These are the activations of a small neural network, seen along a few directions. Each row is one input.
In each table, some parts of the input vary, and every possible input appears once, in random order.
Descriptions start from the smaller parts, as in this example, which fits no table here: values(3) and (point or ring(11) or (ring(5) and line(6))).
Shared parts are said once, and a part with two or three values counts as separate values.
In the rows, 128 means zero.

Other details of the inputs shift rows strongly along two fixed directions, in all tables alike. That doesn't count.

Table:
x1: [216  38  66  66 186 151 173 163  84  75 169 207]
x2: [ 78 173 172 140  60  94 148 126 150 156 103 110]
x3: [ 90 172 158 187 105 126 110 125 125 166  99  96]
x4: [ 89 139 114 155  74  57 201 147 160 134  80 156]
x5: [ 65 119 123 163  85  43 183 172 164 142 100 148]
x6: [157 119 135 116 164 162  91  96 135 152 156 132]
x7: [ 71 205 211 150 109 158  36  79 108 161  85  54]
x8: [140  89  90 134 145 111 190 172 128  93 107 163]
x9: [ 75 138 202 163  83  81 119  84 135 162  91 155]
x10: [100 229 201 164  88 171  71  74 119 176  95  59]
x11: [141 136 133 135 181 167  75  84 115 117 165 137]
x12: [129  91  95  95 132 104 168 179 163  94 137 150]
x13: [200 138 114  87 219 244  22 103  82  91 169  48]
x14: [ 88 101 161 155  75  52 176 135 134 139  98 204]
x15: [138  99  85  77 113  86 185 165 165  85 135 151]
x16: [143  97  93 101 114 126 186 168 159 102 122 159]
x17: [ 82 175 142 164 103 106 102 111 135 160 111  83]
x18: [219 107  59 104 198 219  95 126  84  95 175  82]
x19: [ 80 121 152 140  88  62 178 149 173 177 109 203]
x20: [155  73 100 132 124  96 162 151 146 118 152 193]
x21: [ 83 165 184 179  79  93 122 122 138 196 112 159]
x22: [ 63 119 158 120  78  62 179 162 155 116  83 157]
x23: [157 143 125 114 133 189 102 126 117 126 144  92]
x24: [ 95 177 146 178  98 129 117 111 130 165  94  96]
x25: [144 128 128 132 160 170 110 119  71 111 130  86]
x26: [ 77 122 161 135  75  86 194 161 149 120  68 169]
x27: [162 155 129 108 130 180 107 116 113 120 139  90]
x28: [140 131 148 104 146 174  99 126  91 104 132  90]
x29: [ 96 116 145 141  60  37 174 109 182 150 111 186]
x30: [ 95 190 229 190 114 147  37  48 113 188 115  89]
x31: [126 115 119 128 146 130 130 135  91 105 122 107]
x32: [231  87  72  92 167 167 114 106 101  96 189 146]
x33: [199  42  46  83 189 153 186 177  89  47 144 160]
x34: [141 128 107 131 178 155  80 122 107 110 131  88]
x35: [140 176 170 128 164 202  42  99  93 128 139  51]
x36: [209 141  98 124 217 249  43 102  61 113 184  36]
x37: [123 122  95 135 153 126 103 136 137 123 127 104]
x38: [ 69 121 162 140  75  67 194 177 160 130  94 160]
x39: [ 74 214 186 182 111 146  35  41 138 192 138  96]
x40: [ 78 131 136 119  56  48 191 160 173 130 103 150]
x41: [ 81 110 143 130  75  52 177 125 192 174 111 191]
x42: [148 140 129 110 133 178 106 127 119 128 152  85]
x43: [213 107  56  97 180 181 129 131  93  82 162 103]
x44: [223  58  45  43 180 145 178 146 129  93 184 196]
x45: [166  95  89  99 113  92 183 148 134 127 151 200]
x46: [ 75 167 168 162 117 115 100 106 102 143  91  88]
x47: [147 136  99 131 148 155  98 121 108 127 152  77]
x48: [ 88 184 156 128  89 109  94 105 153 149 103  88]
x49: [128  82  90 124 145  92 177 176 127  92 130 148]
x50: [144 101  74 111 121  91 192 157 135 101 135 140]
x51: [203  47  43  93 195 150 183 186 103  53 154 160]
x52: [ 88 119 163 158  85  58 179 156 141 161 105 207]
x53: [ 64 123 122 120  69  52 168 162 195 135  96 152]
x54: [106 172 171 164  86 123  99 101 123 198 128 135]
x55: [135  99  77 102 131  81 169 118 168  99 159 201]
x56: [163 136 124 107 151 174  95 101 118 166 161 132]
x57: [ 61 162 133 165  87  76 115 121 160 164  93 103]
x58: [206 137  99 113 236 241  33  98  55  92 176  40]
x59: [ 94 194 214 192 104 147  35  49 131 199 124  85]
x60: [146 136 122 105 134 167  99 128 123 123 154  85]
x61: [144 181 148 120 147 202  41  90 109 141 151  43]
x62: [ 79 129 145 147  75  81 192 172 179 135  85 167]
x63: [ 51 158 184 164  99  83 117  83 139 152 102 169]
x64: [ 67 164 150 175  75  85 143 129 142 170 102 104]
x65: [ 87 193 235 161 119 155  47  41 102 200 101  95]
x66: [159  74  91 122 111  95 164 142 147 122 155 188]
x67: [193  43  72  53 173 160 185 183 106  45 156 155]
x68: [133 123 122 141 145 148 142 131  94 108 100 122]
x69: [144 135 131 115 147 168  96 137 122 120 151  87]
x70: [ 82 167 173 181 111 117 116 124 108 157 102  92]
x71: [149 136 152 113 144 192 104 125  87 107 122  99]
x72: [ 77 133 114 144  69  32 193 153 159 134 100 144]
x73: [104 155 193 184 103 115  92  96 113 169 118 137]
x74: [133  90 103 103 121 115 182 183 152 101 139 151]
x75: [144  64 115  97 150  94 179 144 157 117 137 204]
x76: [145  75 117  86 145 109 184 150 122 120 129 210]
x77: [223  44  45  42 181 137 173 130 144  85 183 189]
x78: [141 131 108 153 147 150 132 139 123 125 117 115]
x79: [211  43  66  59 204 153 175 165 118  85 175 205]
x80: [154 143 136 123 145 189  99 135 118 122 140  96]
x81: [195 139 103  90 210 238  24 106 100 103 174  48]
x82: [159 142 144 123 156 194 107 129 105 109 124 105]
x83: [ 87 230 176 176 104 134  52  66 109 177 108  37]
x84: [195 144 105 119 227 240  18  60  94 114 206  92]
x85: [126  89  75 121 143  90 169 173 149 100 133 145]
x86: [119  75  79 105 145  85 166 160 129  84 105 154]
x87: [ 74 135 102 137  80  33 172 143 172 131  88 143]
x88: [ 85 214 224 179 100 173  62  97 104 174  94  63]
x89: [ 67 119 157 136  78  60 183 176 162 125  97 156]
x90: [151  61  90 108 113  85 172 133 171 117 151 189]
Each input here is: line(5) and (point or ring(5) or (values(2) and line(6))).
Changing only the line(5) part turns x21 into x54. The same change can be made to x6. Which row results?
Answer: x41
Changing only the line(5) part turns x90 into x30. The same change can be made to x66. Which row results?
Answer: x73
A walk changes only the line(6) part. It starts at x81 and steps to x12. List the rest of the walk in order.
Answer: x69, x74, x80, x62
Which other rows does x87 become when the values(2) part takes its other values? List them by row number.
Answer: x48
A walk changes only the ring(5) part. It starts at x44 and steps to x77. List the rest of the walk in order.
Answer: x29, x32, x45
Which other rows does x14 become when the ring(5) part takes its other values? List them by row number.
Answer: x1, x9, x65, x76
Which other rows does x46 become when the values(2) part takes its other values? List them by row number.
Answer: x22

Table:
x91: [151 110  82 135 166 151 137 132 103  77 110 105]
x92: [131 149 145 121 108 133  86 111 148 157 153  84]
x93: [118  85 103 109 112  92 177 192 195 108 148 173]
x94: [176  91 114 133 190 166 105  95  90  95 140 154]
x95: [174 157  94  88 112 154 125  82 169 154 160 148]
x96: [116 149 200 144 101 161 108 119 131 159 129 138]
x97: [114  92  88  76  92  61 216 177 146  70 107 150]
x98: [ 72 139 169 169  83  48 151 102 117 155  99 177]
x99: [157  83  63 124 139  97 143 150 138 123 165 139]
x100: [ 76 199 173 210  83 137 117 136 117 173  92  77]
x101: [161  94 137  94 159 159 123 110 124  91 133 162]
x102: [114 186 117 159  81  89 138  76 169 202 124 156]
x103: [168 104  60 106 166 135 147 139  81  69 138 102]
x104: [134 136  99 133 165 127  70  94 107 120 160  92]
x105: [122  90 156 112  67  69 195 148 153 144 120 198]
x106: [169 148 105 146 134 161 114 129  83 131 134  65]
x107: [ 84 136 131 152 145 109 111 134 137 158 120 122]
x108: [112 162 149 126 118 157 109 116 124 102  92  79]
x109: [116  74 146  84 124  99 202 173 151 116 111 217]
x110: [159 113 101  90 183 173  72 105 142  87 156 102]
x111: [171 112  91  67 175 158  79 104 120  90 181  94]
x112: [ 72 177 214 186 120 125  94  99  96 200  84 137]
x113: [ 81 145 137 177 137 107  84  89 145 142 109 108]
x114: [138 150 136  92 154 188 109 152 103 115 111  79]
x115: [167 134 156 165 164 186  92 116  90 144 154 133]
x116: [147  60 101 133 102  65 202 156 126 131 133 213]
x117: [ 76 186 227 144  83 109  90  66 112 169 106 121]
x118: [176 113  85 140 191 183  85 138 124 117 182 103]
x119: [ 95 151 153 139  78 137 157 172 150 126 104 109]
x120: [164 154 136 112 113 178 109 125 101 127 131  56]
x121: [129  87  76 113 151 112 203 194 120  93 107 148]
x122: [ 58 130 150 116  99  70 145 164 183 152 102 156]
What do these inputs look like to the network?
Answer: values(2) and (point or (values(3) and ring(5)))
Changing only the values(2) part turns x120 into x106. The same change can be made to x109. Which row results?
Answer: x112
Which other rows does x94 become when the values(2) part takes its other values? List them by row number.
Answer: x101
Which other rows does x119 become when the ring(5) part takes its other values? List them by row number.
Answer: x97, x108, x114, x120
Which other rows does x121 become when the ring(5) part takes its other values? List them by row number.
Answer: x91, x100, x103, x106
